These are the activations of a small neural network, seen along a few directions. Each row is one input.
Each table varies a few parts of the input and shows all the possible inputs, shuffled.
A made-up example of a description, with smaller parts first: one of 2 separate values, together with either a single point or one of 11 places around a ring or (one of 6 places along a line, together with one of 8 places around a ring).
Shared parts are said once, and a part with two or three values counts as separate values.

Other details of the inputs shift rows strongly along two fixed directions, in all tables alike. That doesn't count.

Table:
r1: [-22  41   3 -38 -54  57  63 -23 -58 -58  -2  -3]
r2: [ -8  -8  16 -46   3 -87 -50 -11 -39 -50  33  43]
r3: [ 15  -4  -6  49  47 -39 -33  -1  37  52 -19 -15]
r4: [ 15 -44  22 -16  14 -44 -54  21  -7  29   7  27]
r5: [  8 -39  24 -22  -6 -46 -33   9  -4  15  23  12]
r6: [ 11 -26   3  26  26 -35 -38  31  54  56  -2  -7]
r7: [  9 -39  -1  46  30 -30 -33  21  59  67  -5 -10]
r8: [ 40   5  15  81  36   0 -31   0  25  48   4 -14]
r9: [ 26  -5  14  13  21 -62 -51  -3  -6  -5  20  21]
r10: [ -2   6   7 -40 -31  52  47  20 -23  -9  14  -2]
r11: [ 19   1  26  11  13 -65 -50  -6  -8   6  10  21]
r12: [-17   4   3 -80 -32 -61 -20 -23 -62 -64  24  37]
r13: [ -7  22 -31  35  15  70  37 -13  17   7 -13 -37]
r14: [  8  33 -14  69  14  78  48  -8  35  26 -32 -39]
r15: [ 16  25 -25  72  24  77  45  -4  36  16 -22 -39]
r16: [ 32 -45  18  44  28 -16 -52  26  27  68   7 -18]
r17: [ -63    2  -16 -118  -88   32   60   -7  -48 -101   -9   31]
r18: [ -8  25 -17   3 -17  67  38 -17 -31 -23  13 -23]
r19: [-38  40 -11 -48 -43  45  70 -27 -31 -65 -23   3]
r20: [  1  17 -31  44  18  52  30 -10  22  25 -19 -38]
r21: [  1   5   4  -4 -33  86  56  17  -9   4   8 -34]
r22: [ -2  15 -22  54  30  52  29  -5  26   9 -13 -31]
r23: [ -3  -3  19 -51 -10 -92 -44 -14 -44 -30  18  36]
r24: [-25 -36   4 -80 -13 -78 -43  12 -10 -28  -5  62]
r25: [ 12  -1  10  11  29 -63 -42 -10  27  -2  -8  25]
r26: [-15  10 -14 -15 -18  53  53  25  15   8  -9  -7]
Description of these inputs: one of 2 separate values, together with either one of 5 places along a line or one of 8 places around a ring.
The inputs of r14 and r11 match in every part but the choice among 2 separate values. If r15 is changed in the same way as r14 into r11, which row does it become?
> r9
Which other rows does r23 become when the choice among 2 separate values takes its other values? List them by row number.
> r3

Table:
r27: [  8 -16   7  12  11 -14 -21  14   7  33   5  -5]
r28: [  2   9 -10  16  12   0   0  -2  12   5  -1  -8]
r29: [ 18  -1   2  26  24 -19 -24   2  11  21   7  -9]
r30: [ -6 -10   3 -26 -17  -2   1   3 -14 -22  13  11]
r31: [ 17  -4   6  30  24 -19 -23  -2   8  22   1  -5]
r32: [  9  -2  -2  30  26 -23 -21  -2  17  20  -5  -2]
r33: [-12  12  -5 -22  -5 -12   4 -11  -8 -26   2  11]
r34: [-13  24 -15   3 -14  53  47 -11  -8 -21  -8 -14]
r35: [-15  -8   0 -33 -20  -9   6  -1  -5 -14  -2   6]
r36: [ 16   0   5  25  25 -17 -23  -1  11  22   6  -7]
r37: [ -5  11 -10  20 -26  87  58   4  -4  11  -4 -37]
r38: [  5 -18   0  10  20 -12 -21  12  21  21  -2   1]
r39: [ -6   8  10 -26 -17 -12  11   5  -2 -21  -7  18]
r40: [ -6  -6   1 -31 -18  -3   3   6 -19 -11   8  13]
r41: [-14  -5  -5 -43 -19  -5  10   2 -11 -20  -3  16]
r42: [ -4   7   3 -18 -13  -7  -3 -14 -21 -25   1  10]
r43: [  8  -2  -1  31  24 -22 -22  -3  16  20  -6  -2]
r44: [ -8  -8   3 -28 -14  -1   0   6 -18 -18  11  12]
r45: [  7 -20   0  12  16 -14 -21   9  24  17   1   1]
r46: [ 12  24 -14  62   8  93  51  -3  10  27 -10 -48]
r47: [ -4   6   4 -18 -10  -9   1 -13 -22 -26   2  10]
r48: [  3 -16   2   8  15 -16 -19  11  18  31  -6  -4]
r49: [  0   7  18 -25 -20  -7   8   2 -12 -17   3  17]
r50: [-12   9  -4 -17 -11 -10  -1 -13 -12 -27  -6  13]
What do these inputs look like to the network?
> one of 2 separate values, together with either a single point or one of 5 places along a line or one of 6 places along a line
The inputs of r31 and r32 match in every part but the choice among 2 separate values. If r47 is changed in the same way as r31 into r32, which row does it become?
> r43

Table:
r51: [-18  13  14 -65 -42 -27  10 -26 -54 -61   4  29]
r52: [-24  19   0 -58 -61  53  61  -7 -40 -44   5  -6]
r53: [ -4  10 -13  -2  15 -20  -7  -7   8  -3 -10  10]
r54: [  3 -12  -5  21  19 -24 -21  10  33  39  -6 -14]
r55: [ 10   5   5   0   5 -18 -14   2  -8 -10   6  18]
r56: [ -5 -17  -3   3   6 -28 -17   3  16  20 -12   0]
r57: [ -5  11  -7   5   9 -26  -9 -12  10   0  -6  -4]
r58: [-15  32  -5 -20 -44  53  53 -17 -30 -52   5  -6]
r59: [  6   6   2   1  16 -20  -8  -4   7 -15  10   6]
r60: [-23  25 -11 -25 -30  61  54 -18 -23 -57 -14   3]
r61: [  5  -4   5   9   8 -23 -17 -12   6 -11  -5   8]
r62: [  2  13   8  -9  -4 -14   0  -2 -15 -25  17  13]
r63: [  5 -25   7   2   6 -25 -24   6  17  10  -4   7]
r64: [  6 -19   0  -9  14 -21 -21  14  19   7   1  15]
r65: [ 11  10  12   5   2 -23 -15 -10  -7   6   7  -3]
r66: [  9   3  -7  63  -1 100  44  19  20  43 -17 -39]
r67: [ -9 -14  -5  -3  11 -24 -18   6  17  18 -14   7]
r68: [  3  11  -8  26  29 -20  -9  -3  21  18  -2  -8]
r69: [  7 -15  11   4  -1 -24 -23  12  13  15  12   4]
r70: [  9 -17   8  -6   4 -21 -22  20   5  11   8  17]
r71: [  0 -23   6  -5  11 -21 -26  10  17   8  -5  14]
r72: [ 14   8   9  -4   7 -19 -12  -1 -14   2   3   9]
r73: [-10   5  10 -31 -27 -23  -1 -17 -31 -47   4  27]
r74: [  5 -18   5  -1   7 -26 -23   8  22  10   6   1]
r75: [ 12 -13  12 -11   5 -22 -19  16  -2  23   5   9]
r76: [ -6 -41 -16 -17  14 -27 -46  -2 -19   5  29  -3]
r77: [ -4 -17 -18  -8  20 -31 -43 -21 -32 -16  28   0]
r78: [ -5 -11 -10  -8  13 -23 -14  10  19  16  -8   9]
r79: [ 20  10  12  23  21 -17 -14   1   0  22  11  -8]
r80: [ 35  14 -19 113  50  89  25  11  56  69 -19 -53]
r81: [ -5   4  -6   9   8 -26 -10 -14   6   0 -14   1]
r82: [ 14  22  -8  77   8  95  43   3  13  31 -18 -39]
r83: [-18  -3  10 -65 -33 -21   8   7 -29 -47  22  30]
r84: [  5 -16   5  -5  14 -22 -15  15  19   7  11   5]
r85: [  7 -23  13   9  -1 -23 -24   9   8  16   3  10]
r86: [-16  19   0 -42 -42  58  61   3 -33 -29   9  -9]
r87: [ 18   2  15  26  19 -18 -24  -1  -1  28  -6  -3]
r88: [ -5  -8  -6  -3  13 -23  -8  10  20  18   1  -1]
r89: [ 12   7  -3  56   0  97  47  15  12  54 -19 -47]
r90: [-18  10   1 -32 -50  59  56  -6 -33 -25  -7  -9]
r91: [-33  32 -21 -25 -29  54  58 -21 -22 -45 -21  -2]
r92: [  6   4   3   5  10 -24 -16  -9  11 -10   4   2]
What do these inputs look like to the network?
> one of 2 separate values, together with either a single point or (one of 4 places along a line, together with one of 5 places around a ring)
The inputs of r68 and r88 match in every part but the choice among 2 separate values. If r81 is changed in the same way as r68 into r88, which row does it become?
> r56
The inputs of r71 and r60 match in every part but the choice among 2 separate values. If r69 is changed in the same way as r71 into r60, which row does it become?
> r58
Which other rows does r66 become when the place on the line of 4 takes its other values? List them by row number.
> r67, r71, r89
Which other rows does r62 become when the place on the ring of 5 takes its other values? List them by row number.
> r55, r58, r73, r82

Table:
r93: [ 21   7  10  29  37 -45 -36 -14  12  15  -7 -16]
r94: [ -9  -3  -5 -15 -32  72  42   1 -23 -31   3  -9]
r95: [  4  10 -11  46 -14  81  44   8   8  38   4 -50]
r96: [-31   7 -10 -71 -57  25  38  -8 -53 -53  14   5]
r97: [ -1  -1 -25  31   0  84  46  16  30  26  -4 -42]
r98: [ -6 -23  17 -65  -9 -88 -39  15   8 -20  16  41]
r99: [ 32 -27  12  82  42 -25 -49  21  60  91 -23 -17]
r100: [-18 -28  -2 -74   6 -77 -39   8  -8 -27  17  39]
r101: [-25   6  -9 -13 -44  58  48  -9 -10 -23 -18 -10]
r102: [ 12 -23  -2  15  33 -42 -47  12   3  49  13  -4]
r103: [  1  14  -6  42  -3  79  50  10  16  37 -36 -27]
r104: [ -2  -9  24 -56  -3 -89 -42  11 -25  -1  17  39]
r105: [ 28  10  -3  34  36 -34 -40 -15  16  16  -2   3]
r106: [-23  43  -1  -6 -13  51  46 -32 -20 -40  -7 -26]
r107: [ -8   1   3 -12 -38  68  46   0 -17 -32   7  -8]
r108: [-14  42 -19 -44 -35  27  37 -29 -37 -75  -1  17]
r109: [  8  -4 -12  41  10  94  38  10   2  22  -5 -33]
r110: [ 50 -31  24  86  49 -12 -50  30  53  86   2 -17]
r111: [ 13   5   6 -33   7 -79 -36 -32 -17 -28   6  29]
r112: [  0  28 -14  64  13  64  56 -22   6   7  -9 -39]
r113: [-19  47 -19   4 -18  58  41 -18 -19 -43  -2   2]
r114: [-40   0 -12 -69 -58  25  36 -16 -40 -63 -14  18]
r115: [-13   5   6 -18  10 -79 -33 -19 -14 -41  12  38]
r116: [ 36   4  -7 108  66 -22 -40  13  47  58  -8 -21]
r117: [  0 -17  23 -52 -16 -91 -48   8 -19  -6  22  34]
r118: [ 34 -31   1  85  57 -11 -41  31  81  96   4 -35]
r119: [-21 -28   2 -57   0 -75 -46  -7 -20 -21  -6  42]
r120: [  6 -20  34 -50   1 -73 -44  12 -17 -18  12  51]
r121: [-16  19  -7 -33 -25  57  64  15  -1 -17  -6  -5]
What do these inputs look like to the network?
> either one of 9 places around a ring or (one of 4 separate values, together with one of 5 places along a line)
Start at r105 and move only the place on the ring of 9, one step at a time. The first step leads to r111. Which rows follow, in order?
> r93, r106, r112, r115, r116, r113, r108
